A small network was shown many inputs. Here are its activations along a few directions, one row for each input.
Each table varies a few parts of the input and shows all the possible inputs, shuffled.
Descriptions start from the smaller parts, as in this example, which fits no table here: one of 5 places around a ring, together with either a single point or (one of 2 separate values, together with one of 4 places along a line) or one of 9 places around a ring.
Shared parts are said once, and a part with two or three values counts as separate values.

Other details of the inputs vary at random and push rows far along two fixed directions, the same in every table; ignore that.
To show where, the next rows are all for the same input, with only those details redrawn:
[ -9   3  -3  10   3   3   3  -5   9  -5 -11   0]
[ 3 -1  7 -7 -7  7 -7  0 -2 13  9 -8]
[-15  28 -16 -26   8  -1  39 -15 -15 -36  58   7]

Table:
R1: [ 12  -9   2  -4  -5  -4 -10  10 -13   9   8   3]
R2: [ -2  -4 -15  13  10  -6   1   8   1  -7 -10   1]
R3: [ -7   0  -2  10   3   5   5  -3  12  -6 -10   4]
R4: [ -1   0  -7  11   7  -9   1   8  -5 -10 -15   7]
R5: [ -9   3  -3  10   3   3   3  -5   9  -5 -11   0]
R6: [ -8   8   4   7   0   0   4  -5   4  -8 -16   5]
R7: [ 16  -4  15 -20  -4  -5  -4 -10   1   9  -1  -5]
R8: [  3   3  11  -7 -10   3  -7   0  -6  12   6  -8]
R9: [  5  -1  13  -8 -12   4  -8  -3  -4  11   6   2]
R10: [ -9  -1   2   9   1   1   4  -4  11  -6 -10   9]
R11: [-3 -9 -9 12  8 -7  2  8  3 -9 -8 10]
R12: [ 10  -5  -1  -4  -3  -6  -9  13 -14  10   8  -6]
R13: [ 23 -12   3 -17   3 -13  -5   3  -9   8   0  -4]
R14: [ 11 -11  -4  -4  -1   1  -8  15  -7  10  12  -1]
Describe the family of inputs behind these rows.
Answer: one of 2 separate values, together with either a single point or one of 6 places around a ring
The inputs of R10 and R11 match in every part but the choice among 2 separate values. If R5 is changed in the same way as R10 into R11, which row does it become?
Answer: R2

Table:
R15: [ -9   7   6   0  -4   8   3 -11   9   0   1  -1]
R16: [-2  1 -3  2  2  2  1  2  0 -3  1  3]
R17: [ 1 -1  0 -2  2 -3  3 -1  2 -3 -1  3]
R18: [ 1 -1 -4  0  2  0  2 -1  1 -3  1  0]
R19: [ 0  3  0 -1  2  0  4  2  0 -3 -1  0]
R20: [ 0  3 -1  1  0  1  3  1 -1 -3 -1  1]
R21: [ -9   9   7  -1  -5   7   3 -11   6  -1   0  -3]
R22: [ 0  1 -2  1  1  2  3  1  2 -3  0  2]
R23: [ 1 -1 -1  0  1 -2  2 -2  1 -4  0  4]
R24: [ 0  0 -1 -1  2  1  4  2  3 -3  0  1]
R25: [-1  2 -4  1  3 -1  0 -1 -2 -3  0 -1]
R26: [ 22  -8  17 -33 -18   5 -17   7 -23  30  42  -9]
R27: [ 1  1  0  0  1 -3  2 -2 -2 -4 -2  2]
R28: [-3 -2 -4  3  2 -2  1  0  0 -2  3  0]
R29: [ 10 -22  16  21 -10   2 -35  11  10  33 -44  -7]
R30: [-3  2 -2  3  0 -1  2  3 -2 -3  1  1]
R31: [-1 -1 -4  1  3  0  1 -1  0 -2  2  0]
R32: [-2  3 -2  2  1  1  1  2 -2 -3  0  2]
R33: [ 0  2 -3  0  2 -2  2 -1 -1 -3 -1 -2]
R34: [ 0 -1 -3 -1  4 -1  3 -1  3 -2  0 -1]
R35: [-2 -2 -1  2  1 -3  2  0  0 -3  1  4]
R36: [-3  1 -4  3  2 -3  1  1 -2 -2  1 -2]
R37: [-3  0 -2  3  0  0  2  3  1 -2  2  2]
R38: [ 1  1  1 -2  2 -4  3 -1 -1 -4 -2  2]
R39: [ 0  1 -2 -1  3 -3  3 -1  0 -3 -1 -3]
R40: [-1  1 -1  1  1 -3  1 -1 -3 -3 -1  3]
The inputs of R28 and R36 match in every part but one. If R23 is changed in the same way as R28 into R36, which row does it become?
Answer: R27
Describe the family of inputs behind these rows.
Answer: one of 2 separate values, together with either a single point or (one of 3 separate values, together with one of 4 places along a line)
Change only the place on the line of 4 in R34. List by row number the other rows that result.
Answer: R18, R28, R31
